Each row below holds a small network's activations on one input, seen along a few directions.
In each table, some parts of the input vary, and every possible input appears once, in random order.
Descriptions start from the smaller parts, as in this example, which fits no table here: one of 6 places along a line, together with either a single point or one of 9 places around a ring or (one of 2 separate values, together with one of 8 places around a ring).
Shared parts are said once, and a part with two or three values counts as separate values.

Rows:
row 1: -14 8 -1 -13 0 2 20 3 0 -14 8
row 2: 5 14 20 21 -30 10 5 10 23 53 25
row 3: -10 -12 7 -6 -5 -10 -2 -11 -1 -23 15
row 4: 1 18 12 4 13 -26 19 -6 -2 -3 7
row 5: 9 -15 -6 4 18 -2 -18 -2 4 5 -6
row 6: 4 13 -17 0 0 5 6 0 -6 8 -10
row 7: 0 10 10 -8 7 -6 6 -2 21 5 -27
row 8: 13 5 -17 0 15 -1 5 0 6 17 -7
row 9: 13 9 -17 4 12 3 7 2 4 9 -7
row 10: -8 -12 3 -7 -10 10 -7 2 -16 -14 0
row 11: -7 8 -3 -17 -7 9 18 2 -8 -6 3
row 12: -1 18 -12 -6 -10 7 2 8 -9 -6 -8
row 13: -7 -4 -5 3 -8 10 -17 3 -17 -12 -6
row 14: 9 -15 -11 8 9 0 -15 -2 -2 4 -6
row 15: 6 -7 -8 10 0 5 -14 0 -9 -7 -6
row 16: -3 -11 20 3 10 -2 -12 -5 15 -7 -24
row 17: -5 -12 6 -7 -8 8 -2 2 -11 -21 6
row 18: 3 -8 27 28 -31 8 -16 8 18 42 27
row 19: 10 7 -14 -3 19 0 3 -1 9 15 -8
row 20: 15 -16 -10 5 11 -7 -17 1 4 3 -4
row 21: -12 9 0 -11 -1 -5 21 -11 0 -10 11
row 22: -15 -15 4 -10 -6 -4 -4 2 -3 -22 10
row 23: -4 -5 17 8 11 -28 -3 -10 -8 -8 8
row 24: -3 12 -3 -11 -7 13 15 6 -10 -8 -1
Question: What is each input in this table made of?
Answer: one of 2 separate values, together with either a single point or one of 11 places along a line
Question: The inputs of row 2 and row 18 match in every part but the choice among 2 separate values. If row 9 is changed in the same way as row 2 into row 18, which row does it become?
Answer: row 14
Question: Which other rows does row 24 become when the choice among 2 separate values takes its other values? List them by row number.
Answer: row 10

Rows:
row 25: 2 -1 35 17 -1 10 -5 0 23 33 -1
row 26: 6 17 13 13 5 -18 16 -5 22 33 12
row 27: 0 -8 -35 -31 15 3 -2 -3 -4 -45 -21
row 28: -5 -26 -16 -27 34 -20 -6 -10 -11 -39 -13
row 29: -4 -19 -14 -25 24 -19 -8 -13 4 -49 -15
row 30: -8 14 -25 -23 16 -2 4 -1 -34 -54 -29
row 31: -1 -16 -36 -33 25 2 -1 -1 -19 -35 -19
row 32: 9 0 7 13 -24 22 -12 11 12 39 -3
row 33: -7 6 -27 -23 10 2 4 -3 -14 -54 -30
row 34: 6 -4 -30 -29 23 -5 6 -2 -39 -41 -24
row 35: 6 9 14 11 -10 32 0 9 16 37 -7
row 36: 6 1 2 18 -25 20 -19 12 8 39 5
row 37: 2 -15 -10 -22 32 -26 1 -12 -31 -45 -19
row 38: 8 -4 -5 31 -23 23 -16 8 3 35 14
row 39: 5 -11 28 20 -16 0 -17 2 20 36 2
row 40: 18 -3 -4 29 -17 20 -17 15 1 31 28
row 41: 5 -15 16 37 -14 2 -21 -1 11 31 19
row 42: 14 -14 17 35 -8 -2 -22 6 9 27 33
row 43: -44 -6 32 -22 -30 -3 24 -9 -21 -39 38
row 44: 3 -10 23 25 -17 -1 -23 3 16 35 10
row 45: 9 27 -8 7 -3 4 21 4 14 37 7
row 46: -11 -4 -7 -17 18 -20 -1 -13 -6 -58 -24
row 47: 8 20 8 12 6 -23 18 -9 20 34 16
row 48: 8 17 4 9 -7 14 15 15 17 37 0
row 49: -40 5 11 -28 -39 19 29 1 -29 -35 32
row 50: 12 31 -13 6 -2 -1 23 0 13 37 11
row 51: -12 3 -4 -16 25 -24 -1 -10 -26 -59 -24
row 52: 5 6 24 15 2 -8 10 6 25 34 5
Question: What is each input in this table made of?
Answer: one of 2 separate values, together with either a single point or one of 5 places around a ring or one of 8 places along a line
Question: The inputs of row 34 and row 37 match in every part but the choice among 2 separate values. If row 36 is changed in the same way as row 34 into row 37, which row does it become?
Answer: row 44
Question: A walk changes only the place on the ring of 5. It starts at row 46 and steps to row 29. List the rest of the walk in order.
Answer: row 28, row 37, row 51

Rows:
row 53: -13 17 20 -19 -26 27 35 12 14 38 14
row 54: -8 -21 12 -15 33 -30 -20 -9 8 -38 -16
row 55: 19 11 -6 30 14 -11 1 6 7 56 5
row 56: -8 -14 -16 -3 -23 16 -16 17 -35 -38 10
row 57: -18 27 -17 -25 -8 -10 32 -11 -29 -22 16
row 58: 13 12 -41 -12 14 35 -1 7 -13 -4 -29
row 59: 23 -1 -32 -19 29 -8 -3 -3 13 -3 -52
row 60: 10 1 40 33 -14 1 -24 2 6 21 -3
row 61: 31 2 -25 18 6 -9 3 0 18 42 38
row 62: -8 18 2 -19 25 -29 46 -15 -8 -31 1
row 63: 1 -22 -19 -3 2 36 -30 4 -20 -24 -21
row 64: 11 -35 -9 -10 17 -7 -32 -6 6 -23 -44
row 65: 3 20 -38 -12 -11 16 14 20 -28 -18 2
row 66: -30 -6 5 -16 -20 -10 2 -15 -36 -42 25
row 67: -10 31 8 8 -20 15 20 3 36 29 -5
row 68: 4 13 -10 -24 45 -30 10 -6 15 -18 -24
row 69: 7 -22 16 39 2 -10 -28 3 0 36 14
row 70: 22 35 18 25 -2 0 5 5 13 41 -12
row 71: 18 -32 -3 26 -6 -8 -27 -3 11 22 46
row 72: -25 -17 42 -10 -38 28 5 8 7 17 22
row 73: -21 -16 24 -10 13 -28 16 -18 -15 -51 9
row 74: -22 -2 30 17 -31 15 -9 0 29 9 4
Question: What is each input in this table made of?
Answer: one of 2 separate values, together with either one of 5 places along a line or one of 6 places around a ring
Question: The inputs of row 57 and row 66 match in every part but the choice among 2 separate values. If row 55 is changed in the same way as row 57 into row 66, which row does it become?
Answer: row 69
Question: Which other rows does row 63 become when the place on the ring of 6 takes its other values? List them by row number.
Answer: row 54, row 56, row 64, row 66, row 73
Question: Which other rows does row 62 become when the choice among 2 separate values takes its other values? List them by row number.
Answer: row 73

Rows:
row 75: 30 -8 -13 21 12 7 -24 9 30 46 -15
row 76: 3 -13 -39 -4 -1 10 -16 6 -48 -40 5
row 77: 17 -5 -4 24 -1 -6 -23 -1 22 38 -10
row 78: 7 54 -30 -22 14 -2 52 4 8 3 -10
row 79: -25 -14 16 -32 9 4 -1 -6 6 -50 -48
row 80: -15 -1 26 5 -41 13 13 2 3 18 41
row 81: -15 3 39 21 -24 -2 2 -6 -5 9 23
row 82: 7 -28 -33 -9 25 -26 -10 -11 -26 -39 19
row 83: -14 -2 -10 -19 -14 31 -14 7 -29 -46 -31
row 84: -2 2 36 31 -4 -17 -15 -2 2 8 16
row 85: 35 -9 -17 16 12 17 -18 13 32 50 -21
row 86: -28 0 20 -10 -48 33 23 11 6 22 52
row 87: 11 1 19 32 4 -8 -21 -4 7 23 -2
row 88: 2 53 -16 -22 22 -16 53 -1 -16 5 -17
row 89: -11 -32 5 -30 35 -39 -1 -21 6 -48 -2
Question: What is each input in this table made of?
Answer: either one of 2 separate values or one of 5 places around a ring or one of 8 places along a line
Question: List by row number the other inputs of the same sort as row 77.
Answer: row 75, row 80, row 81, row 84, row 85, row 86, row 87

Rows:
row 90: 3 -3 15 15 21 -46 7 -16 0 -3 27
row 91: 8 -8 -11 -3 26 5 -16 -1 -2 -15 -13
row 92: 11 -13 -5 5 21 -4 -27 2 -2 -15 -27
row 93: -20 4 -1 -15 -4 4 20 -2 -14 -23 1
row 94: 12 -20 -5 7 9 -11 -28 -1 -6 -11 -34
row 95: 1 -1 -20 -23 0 5 18 -9 -7 -15 8
row 96: 1 3 -34 -19 8 -9 6 9 3 -9 5
row 97: 1 -9 8 22 -32 20 -15 15 -22 25 39
row 98: 23 10 11 8 -1 6 10 12 30 35 -4
row 99: -27 14 24 -20 -16 4 12 0 -21 -26 -3
row 100: -22 9 15 -15 -14 3 19 -2 -14 -27 -3
row 101: -9 -9 15 26 -33 15 -11 0 15 12 27
row 102: 9 -8 -25 -9 13 0 -4 -6 -4 -7 -6
row 103: 19 44 -16 21 7 4 14 4 7 44 -16
row 104: -11 -12 28 0 -5 5 -5 -3 35 34 -1
Question: What is each input in this table made of?
Answer: either a single point or one of 5 places along a line or one of 9 places along a line

Rows:
row 105: 17 -21 -18 2 9 13 -26 6 16 16 -15
row 106: -33 8 6 -33 -20 11 27 -2 -21 -38 6
row 107: 12 -9 4 8 27 -19 -21 -7 5 -12 -34
row 108: 6 27 -4 17 -24 22 9 12 -4 34 9
row 109: -31 -18 15 -18 -22 12 -3 -2 -21 -46 9
row 110: 3 -19 -19 -5 18 -18 -13 -7 -20 -34 2
row 111: 17 7 -26 -9 11 13 6 6 19 21 -17
row 112: -4 -14 38 23 -14 -12 -8 -4 21 30 31
row 113: 8 -2 6 30 -25 24 -20 13 -7 29 11
row 114: -7 13 29 11 -10 -11 23 -5 24 36 29
row 115: 2 8 -26 -19 21 -18 18 -7 -19 -28 1
row 116: 10 19 -4 -5 30 -19 9 -5 7 -7 -34
Question: The inputs of row 111 and row 105 match in every part but one. If row 116 is changed in the same way as row 111 into row 105, which row does it become?
Answer: row 107
Question: What is each input in this table made of?
Answer: one of 2 separate values, together with one of 6 places along a line
